These are the activations of a small neural network, seen along a few directions. Each row is one input.
In each table, some parts of the input vary, and every possible input appears once, in random order.
Descriptions start from the smaller parts, as in this example, which fits no table here: one of 3 separate values, together with either a single point or one of 11 places along a line or (one of 4 places along a line, together with one of 8 places around a ring).
Shared parts are said once, and a part with two or three values counts as separate values.

Other details of the inputs shift rows strongly along three fixed directions, in all tables alike. That doesn't count.
These rows show it; all are for the same input, with only those details redrawn:
[ 20  25 -71 -56  28  -3  31  26 -11  -8  33  13   4]
[-39 -43  22  19 -31  21  -4 -14 -14  11 -15 -49 -73]
[ -47   -9 -105  -40   16   40   12    8  -14   17   55    2  -18]
[-40 -45  21  17 -27  29  -7 -13  -2  16  -3 -26 -48]
[-64 -48  -7  18 -31  38 -11 -15 -10  27   4 -38 -65]
[-48 -49  37  28 -32  28 -12 -13   0  21 -10 -29 -53]
[  7   8 -39 -36  12 -13  27  10 -18  -4   6 -17 -40]
[-36 -35  -1  -1   2  53 -15  17  40  22  38  62  62]

A family of inputs:
row 1: [-52 -49   3  48 -47  46   1 -11 -31  27  -6 -50 -60]
row 2: [  9  -8  -6   7   9   2   2  -5   4   6  -3 -36 -12]
row 3: [-11  17   3  32  14  34 -15 -21  51  -8  50  75  34]
row 4: [ -40    8 -104  -48    6   10  -10  -11  -26    7   24    4   -9]
row 5: [-12  50  28  31  -9 -11   7 -35  13  -4  -4 -13 -43]
row 6: [ 41  13  10  -6 -22 -43   3   3   0 -22 -22 -33 -16]
row 7: [-38 -14 -23  40  12  73 -13 -21  66  25  63  94  54]
row 8: [ 40  52  -2 -25  23 -57  11  13 -28 -37 -35 -30 -37]
row 9: [-33 -29   0   0   4  46 -16  19  36  22  37  59  61]
row 10: [-70 -51  12  41 -51   6 -21 -33 -18   9 -23 -48 -58]
row 11: [ -7 -16 -29  11   1  45 -13  24  18  35  39  45  63]
row 12: [ 32  32 -29 -19  21 -22  20  17 -37   4 -19  -6 -14]
row 13: [  7   4   7 -14  -3  -9 -11  -2 -16  -8   7 -26 -37]
row 14: [ 22  52 -74 -17   9 -14  19 -34  16 -26  40  43 -11]
row 15: [-16   2   1 -10   6 -11   1   1 -19 -24  -1 -10 -23]
row 16: [ -1 -15  19   7  -6   8   7 -25 -43  15 -27 -39 -46]
row 17: [ 27  15  -8 -13 -20 -27   9  14   0 -30  -7  -7   6]
row 18: [ 59  12  51  -8   7 -19  11  24   3  10  -3  31  33]
row 19: [  5 -30  71  22 -15   5 -17   0  25  18 -14  -4  -2]
row 20: [ -23   -2 -104  -35   26   33   13   -7  -37   38   54   -1    1]
row 21: [ 42   4  51 -13 -13 -32 -13   7  25  -8  -8  27  37]
row 22: [ 17   8  52  14  11 -12  -8  29  26 -33  -9  40  61]
row 23: [ 42  18 -13 -23 -13 -47   3   3  -2 -17  -9 -17 -13]
row 24: [ 29   5  78  18  10 -26 -23   1  21 -13 -11   2  29]
row 25: [ -7 -14  22  24  -5 -13  17   9 -25  10 -23  -7 -19]
row 26: [ 31   5  62  12  11  -7  -5  23  35 -13 -41  25  40]
row 27: [ 39   9  66  -9  18 -32  10  20  17 -21 -21  40  34]
row 28: [ 46  33 -23 -33  17 -47  43  26 -17 -24  -8 -21 -34]
row 29: [  3  13 -50 -30  25   7  29  18 -23   3  25  38  27]
row 30: [ 10 -12   8  15  11  33  -6  16  18  25  19  36  79]
row 31: [  7  -1  20   0 -30 -31  -2   0   0 -15 -14  -9 -10]
row 32: [-21   2 -13 -23  12  25 -14  21  16  -5  45  45  49]
row 33: [ 13  33 -69 -51  37 -12  10  -5 -27 -13  40 -22  -8]
row 34: [-24 -14  12  65 -24  42   3 -49   2  26   9   2 -62]
row 35: [  9  15 -73 -18  24  21  23   6 -24  12  19   8  31]
row 36: [ -2 -15  10  -8   8   1   7 -18 -12   6 -21 -27 -26]
row 37: [-59 -14 -45   5  11  58 -36  11  22   9  26  30  46]
row 38: [ 30  25 -22 -43   8 -40   9 -14 -21 -22 -12  -8   4]
row 39: [-24 -25 -42   9   0  48 -15  17  10  47  46  40  51]
row 40: [ 45  10  58   3  20 -24   9  10  21 -12 -31  14  40]
row 41: [ 19 -29  80  31 -13 -11 -18  10  31  15 -24   0   0]
row 42: [  -1   22 -118  -48   27    6   41   29  -17  -11   40  -10   -9]
row 43: [-35   8 -96 -35   7   4 -10  -4 -15   5  18   4   3]
row 44: [ 65  34  34   1  17 -21  17  27  -8 -11 -44  14  29]
row 45: [ 25   4   4  -7 -13 -45  -4 -20  -8 -10 -18 -40 -21]
row 46: [ 24   7   9 -10 -10  -5  20   9 -42  -1  -8 -21 -39]
row 47: [ 31  12   0 -33   9 -18  -7  -7  17  -8  13  28  57]
row 48: [ 24   8  23  -1  20 -33  18  26  16 -14 -15  33  33]
row 49: [ 69  13  52   6  21 -28  10  17   8   3 -12  29  57]
row 50: [-52 -38  -8   4 -46  13 -15 -24 -19  10   1 -37 -58]
row 51: [ 47  34 -12 -20  23 -33  36   2 -47  -4 -22 -26 -13]
row 52: [-21 -31   9  25  -6   2 -10 -22  -3  20 -14 -53 -50]
row 53: [ 12   3  27   6  -4 -23 -15  10  -1  -9  -1 -26 -23]
row 54: [-42 -54  60  67 -32  42 -20   2  12  26 -22  15  19]
row 55: [-10   2  31  -7  20  24 -32  -2  15  -6  16  37  63]
row 56: [17 -7 42 18 -8  6  2 26  8  9 -1 31 33]
row 57: [-44 -23 -22   9 -17  41 -38  -1  29   7   5  40  62]
row 58: [ 29   3  57  13 -13 -24 -14  -8  19 -23 -38   6  42]
row 59: [ 35  76 -17  -2   9 -20  54 -23 -13   1  -4 -13 -40]
row 60: [-35 -43  45  47 -19  24 -17 -21   7  16 -38 -43 -27]
row 61: [-19 -21  23   6 -27 -19  -6 -16 -12 -16 -23 -12 -24]
row 62: [ 23   9 -15 -16   3  -9 -12   0  27 -11  14  24  68]
row 63: [-38 -29 -47 -17  23  47 -15  -4  29  35  51  37  56]
row 64: [ -1 -10   7  11   0 -12  14  10   3 -10 -22 -16 -17]
row 65: [ 35  28  -6 -12   4 -32   5  15 -15 -26  -1 -43 -33]
row 66: [-22 -37  69  43 -10  16 -28  -1  28  20 -39  13   8]
row 67: [-52 -31  28  41 -14  36 -36 -20   0   5 -11 -29  -7]
row 68: [ 22  12  81   1  12 -16 -27  13  18 -17 -30  34  31]
row 69: [-42  -3 -92 -38  26  36   3   1 -10  21  22  12 -10]
row 70: [ -8 -13  54  29 -18  14 -23  18  23 -16   2  14  31]
row 71: [ 17  -1  -9   2  -1  -9   8  11   3   3  -5 -28 -24]
row 72: [-45  10  10  44 -24  20  14 -51  13  27 -11 -38 -77]
row 73: [-15   9  -9  -2   5 -22   4   6 -22 -24  -6 -21 -35]
row 74: [ 50  40  45 -13  31 -45  -4  13   4 -34 -19  11  34]
row 75: [-53 -25  -7  19 -21  26 -18  -4  -9   2  18 -25 -32]
row 76: [ 26  25 -21 -29   1 -48  15 -15 -22 -20 -20 -26  -5]
row 77: [ -4   8 -32  -2   7   1  -7  -8 -18 -11  11 -47 -24]
row 78: [ -8  -4 -14   0 -24 -21   8  -7  -9 -28 -16 -18 -13]
row 79: [ 40  29 -14 -31  23 -16  23  12 -37  -1 -20   6 -10]
row 80: [ 17  71 -21  -8 -12 -44  32 -44   3 -12  -9 -21 -46]
The inputs of row 51 and row 40 match in every part but one. If row 30 is changed in the same way as row 51 into row 40, which row does it become?
Answer: row 2
The inputs of row 50 and row 46 match in every part but one. If row 45 is changed in the same way as row 50 into row 46, which row does it become?
Answer: row 49
What do these inputs look like to the network?
Answer: one of 4 places along a line, together with either one of 2 separate values or (one of 3 separate values, together with one of 6 places around a ring)
Change only the choice among 3 separate values in row 78. List by row number the other rows that result.
Answer: row 10, row 61
Change only the choice among 3 separate values in row 43. List by row number the other rows that result.
Answer: row 4, row 57
Change only the place on the line of 4 in row 21. List by row number the other rows that result.
Answer: row 13, row 18, row 19

A family of inputs:
row 81: [ -43   -9 -107  -40   13   30    0  -10  -14   18   39   -5    2]
row 82: [  7 -10  14   8   0  11  -4  18  18   4   8  37  42]
row 83: [-3  2  2  1 -1 15  0  8  4 11  3 12 24]
row 84: [ 35  -1  48  13  -5 -29  -5   1   2  -3 -33  -9   4]
row 85: [-24 -27 -14   6  -7  32  -6   7  11  23  12  22  18]
row 86: [ 35  48 -53 -54  43 -33  21  20 -12 -22   9   5  14]
row 87: [ 40  15  33   2  13 -16  -1  14  14 -10 -13  18  46]
row 88: [ -5 -13   0  -9  -3   5 -22  10  16   3  15  42  49]
row 89: [ 44  23  47  -2  21 -18   7  18   2 -10 -15  25  38]
row 90: [-40 -40   6  26 -29  25 -10 -27 -25  29  -9 -40 -44]
row 91: [ 19  27 -43 -27  21 -22  29  15 -28 -12   4 -17 -32]
row 92: [-40 -31   4  25   4  39 -22  -9   9  18   6   9  19]
row 93: [ 36  29 -12 -32  18 -37  20   7 -26 -35 -14 -24 -32]
row 94: [-15   8   3  32 -22  10   6 -46   3  13  13 -35 -80]
row 95: [-31 -34  23  16 -16  25 -15   6  27  16  18  26  38]
row 96: [ -9 -22  53  25 -23  -3 -19 -11   6   0 -34 -33 -21]
row 97: [ 34  11  29  -7 -12 -39   7   1 -21 -31 -36 -39 -46]
row 98: [-26   0 -76 -22   2  16  11  10 -14   2  32  -8 -15]
row 99: [  5  41  14  18   2  -2   5 -28  44 -16   9  51  29]
row 100: [-19 -16  29  21 -18 -10  -3  -3 -15  -2 -14 -37 -53]
What do these inputs look like to the network?
Answer: either one of 2 separate values or (one of 3 separate values, together with one of 6 places around a ring)
Change only the choice among 3 separate values in row 88. List by row number the other rows that result.
Answer: row 93, row 97
Which other rows belong to the same alternative as row 94? List them by row number.
Answer: row 99
